Each row below holds a small network's activations on one input, seen along a few directions.
Each table varies a few parts of the input and shows all the possible inputs, shuffled.
Descriptions start from the smaller parts, as in this example, which fits no table here: one of 3 separate values, together with either a single point or one of 11 places along a line or (one of 5 places around a ring, together with one of 6 places along a line).
Shared parts are said once, and a part with two or three values counts as separate values.
In the rows, zero is written as 128.

Other details of the inputs shift rows strongly along two fixed directions, in all tables alike. That doesn't count.
To show where, the next rows are all for the same input, with only those details redrawn:
[146 154 145 119 120  71 144 141 131 134 119 102 138]
[121 108 115 114 148 145 117 158 107 136 131 149 104]
[102 141 147 120 147 132 117 180  91 145 125 107 100]
[115 159 158 122 133 103 128 170 102 143 120  90 115]
[ 95 105 119 116 162 177 101 181  84 143 135 148  84]
[106 119 128 116 152 150 112 174  94 142 129 134  96]
[142  81  86 108 148 149 119 136 123 127 136 185 111]

A family of inputs:
x1: [177  95  79 110 120  90 156  79 204 109 128 188 153]
x2: [ 90 180 183 159 123 132 122 143  90 137 127  55 122]
x3: [122 109 112 114 150 143 116 161 107 136 133 148 105]
x4: [ 85 151 169 123 143 141 117 185  78 150 118  92  93]
x5: [121 160 132 146 129 110 133 127 153 121 135 100 139]
x6: [162 142 116 140 108  80 156  77 189 108 130 128 166]
x7: [108 108  98 138 149 174 114 124 141 118 144 157 113]
x8: [122 150 171 120 118  98 144 139 112 141 109  99 122]
x9: [ 94 107 131 147 141 201 106 124  92 129 138 140 102]
x10: [152  84  77 126 144 155 106 127 106 122 150 176 122]
x11: [149 137 117 150 119 113 129 102 135 116 143 118 152]
x12: [164 124 123 146 102 105 146  65 152 111 132 134 161]
x13: [127 109  88 147 148 169 102 130 114 119 157 148 121]
x14: [135  93 107 128 139 162 112 127  93 128 138 160 113]
x15: [152  86  89 130 121 145 144  59 185 104 132 189 143]
x16: [105 173 175 124 131  99 130 178  94 148 116  70 114]
x17: [ 95 137 141 154 138 171 107 141  92 131 140 107 112]
x18: [126 174 181 123 113  72 149 146 116 142 109  73 132]
x19: [154 106  97 111 137 110 130 135 136 127 133 160 128]
x20: [137  75 100 107 140 157 126 121 122 129 127 188 107]
x21: [103 183 178 149 114 103 145 121 142 129 117  67 136]
x22: [109  89  83 145 159 206  90 138  98 122 158 167 103]
x23: [142 136 127 136 128 114 119 140  99 130 137 114 133]
x24: [135 165 165 121 105  67 165 107 170 128 106  96 145]
x25: [172 106  91 144 114 116 136  71 157 107 144 158 160]
x26: [118 177 160 147 117  94 146 118 154 124 123  77 144]
x27: [152 171 153 123 104  43 168 107 183 124 112  94 158]
x28: [106 134 156 137 132 153 113 151  70 141 127 106 107]
x29: [127 143 130 154 126 133 120 120 118 122 141 107 137]
x30: [105  97 114 122 113 220  85 130 114 129 126 143 142]
x31: [147 154 139 117  74 104 138  91 192 116 105 100 194]
x32: [162 166 131 120 110  40 163 112 189 120 120 104 163]
x33: [117  82 106 128 150 194 101 138  77 132 141 168  96]
x34: [122  88 122 110 139 159 127 128 111 134 121 170 102]
x35: [100 155 182 140 124 138 121 152  66 145 119  79 110]
x36: [109 173 195  99  86 110 125 166 113 150  87  58 155]
x37: [117  91  92 135 144 179 121 104 150 115 140 176 116]
x38: [185 165 114 141  99  34 166  72 210 102 132 107 189]
x39: [104  84  98 143 152 214  97 124  97 124 149 170 100]
x40: [147  67  85 107 132 150 143  80 178 115 124 212 122]
x41: [110 139 145 139 138 146 108 163  71 139 135 102 110]
x42: [ 84 136 146 141 154 178  90 190  48 146 140 101  89]
x43: [119 166 188 139 108 104 138 131  85 141 113  71 129]
x44: [139 118 125  92  90 126 132 112 186 125  99 140 171]
x45: [120 159 135 146 128 112 135 125 153 121 133 100 138]
x46: [137 177 171 141 109  76 137 137  98 136 124  64 144]
x47: [180 100  69 111 126  85 150  91 204 108 135 184 155]
x48: [121 169 193 122 107  79 155 134 115 143 101  77 129]
x49: [190 121  73 134 113  74 152  67 213  97 142 160 179]
x50: [146 101  89 113 136 121 138 111 174 118 131 175 130]
x51: [114 152 148 145 121 121 141 110 151 123 124 105 134]
x52: [132 120 100 150 138 151 110 123 120 118 152 135 131]
x53: [ 84 140 171 140 140 170 106 167  51 148 125  93  92]
x54: [129  96 102 111 150 148 116 150 112 133 133 164 106]
x55: [111 138 141 122 133 122 138 137 147 132 119 124 118]
x56: [ 97  64 105 102 131 252  68 157  74 140 123 173 112]
x57: [147 103  87 114 138 119 137 114 174 118 133 174 131]
x58: [130 132 139 117 130 109 133 146 116 137 121 123 121]
x59: [181  64  66 104 121 115 157  57 208 105 126 223 146]
x60: [105 160 164 126 127 106 144 140 143 136 112  98 120]
The inputs of x59 and x2 match in every part but one. If x50 is changed in the same way as x59 into x2, which row does it become?
> x11
What is each input in this table made of?
> one of 5 places around a ring, together with either a single point or one of 11 places along a line
Which other rows agree with x56 in the place on the ring of 5? List them by row number.
> x10, x14, x23, x28, x33, x35, x41, x42, x43, x46, x53

A family of inputs:
x61: [ 84 106  94 134 180 194  96 182  96 131 151 158  75]
x62: [100  93 108 141 115 230  95  98 113 113 133 157 136]
x63: [139 175 147 110 114  50 150 152 161 131 112  88 150]
x64: [146 100  77 158 108 170 121  48 166  90 150 168 168]
x65: [178  27  17 123 155 183 106  91 133 103 167 251 121]
x66: [ 61  99 148 133 162 242  81 182  31 153 133 135  61]
x67: [ 83 155 128 163 126 166 121 107 158 107 138 106 138]
x68: [120  95 111 115 139 177  94 162  71 137 134 153 108]
x69: [198  82  68 137 121 102 144  56 158 102 149 190 156]
x70: [164 173 125 150 104  71 144  94 203 115 135  83 186]
x71: [139 127 103 138 140 125 112 145  97 123 149 129 127]
x72: [101 132 150 103 130 143 112 178  94 146 112 114 113]
x73: [119  85  85 103 155 162 120 144 147 127 131 188 103]
x74: [225  96  66 131 105  59 159  43 183  96 146 182 180]
x75: [ 88 210 218 137 119  73 161 153 135 148 101  37 117]
x76: [ 50 113 131 149 189 225  97 179  79 141 147 141  47]
x77: [126 113 133 125 127 149 114 137  85 136 127 132 120]
x78: [148 162 167 108  94  62 152 130 141 136 101  87 158]
x79: [210 116  63 119 115  42 162  76 206  97 142 171 175]
x80: [ 99 131 152 105 130 145 114 174  95 146 111 114 111]
x81: [130 161 160 124 117  74 161 119 165 131 110 101 135]
x82: [113  92 125 123 140 186 102 143  73 138 131 152 101]
x83: [ 69 163 169 122 150 138 124 188 108 149 116  88  90]
x84: [127 178 196 116  96  69 153 135 128 143  95  65 146]
x85: [110  94 118 120 144 189  93 161  65 139 134 151  99]
x86: [132  60  67 136 165 183 127  93 152 114 152 218  93]
x87: [135 135 125 111 128  93 146 130 164 127 118 133 132]
x88: [124  52  89 120 149 218  96 125  84 131 139 203  93]
x89: [144 121 146 132 112 122 136 101 109 132 121 126 134]
x90: [140 139 158 109 104  93 146 123 137 135 105 112 143]
x91: [ 44 153 172 125 165 178 108 206  85 155 118  93  67]
x92: [ 55 143 146 113 168 177  98 219  87 151 124 108  73]
x93: [ 15 168 173 143 141 221  96 175 115 137 116  78  96]
x94: [134 179 177 106  97  60 142 157 125 142  99  66 154]
x95: [171 170 128 138 114  33 164 105 176 114 131 100 162]
x96: [141 166 161 119  82  98 131 123 169 137 105  70 185]
x97: [115 138 142 125  83 148 133  88 170 114 107 117 171]
x98: [181  86  62 130 132 117 125  97 136 107 155 184 145]
x99: [124 138 170 114 110 110 145 122 129 140 102 110 130]
x100: [171 108 131 129 103 108 148  74 131 123 121 149 147]
x101: [ 85 110 147 105 143 183 105 175  84 149 113 135  92]
x102: [171  53  24 118 157 146 124  99 170 102 160 235 125]
x103: [ 79 104 106 141 180 200 103 167  98 132 149 157  69]
x104: [151  34  25 121 170 188 115  97 159 106 161 252 101]
x105: [203  95  70 133 117  85 144  69 159 103 150 177 164]
x106: [179 119  94 135 123  71 164  71 190 106 138 160 150]
x107: [164 162 155 124  93  61 141 124 115 131 116  84 164]
x108: [155  64  68 139 149 170 118  90 121 112 157 204 115]
x109: [105 162 170 104 117 109 121 186  97 149 106  79 127]
x110: [168 132 100 133 127  70 155  96 176 111 139 143 149]
x111: [172  82  83 144 131 129 139  65 141 109 150 186 135]
x112: [144 130 132 134 102 146 105 116 132 131 127 102 169]
x113: [137 164 143 113 118  65 151 143 161 129 114 100 143]
x114: [128 113 131 123 127 147 112 141  84 136 127 132 121]
x115: [ 63 173 185 128 146 134 129 185 106 151 112  74  90]
x116: [ 86 221 226 138 117  64 160 161 131 149  98  22 121]
x117: [188 152 126 146 104  47 157  81 151 112 136 109 170]
x118: [134 151 136 147 134  88 153 109 154 121 135 112 128]
x119: [113 136 143 121 129 144 102 177  63 143 128 104 117]
x120: [ 86 227 205 139 107  91 129 173 155 150 106   7 155]
x121: [ 89  66 121 110 154 225 104 143  94 142 121 187  76]
x122: [184 151 134 152 103  51 162  68 153 112 135 110 166]
x123: [ 48 170 214 123 137 165 112 201  58 165 102  58  82]
x124: [182 149 139 155 103  54 166  60 155 112 134 110 163]
x125: [153 166 135 158 104 105 121 108 150 121 140  72 178]
What is each input in this table made of?
> one of 5 places around a ring, together with either one of 2 separate values or one of 11 places along a line
The inputs of x71 and x63 match in every part but the place on the ring of 5. If x105 is changed in the same way as x71 into x63, which row does it become?
> x73
Change only the choice among 2 separate values in x96. List by row number the other rows that result.
> x97
Change only the choice among 2 separate values in x93. List by row number the other rows that result.
> x120
Change only the place on the ring of 5 in x76. List by row number the other rows that result.
> x89, x99, x111, x116
Which other rows agree with x85 in the place on the ring of 5? List them by row number.
> x62, x66, x68, x77, x82, x88, x89, x100, x107, x112, x114, x119
Change only the place on the line of 11 in x80. List by row number the other rows that result.
> x72, x78, x84, x90, x94, x99, x101, x109, x121, x123
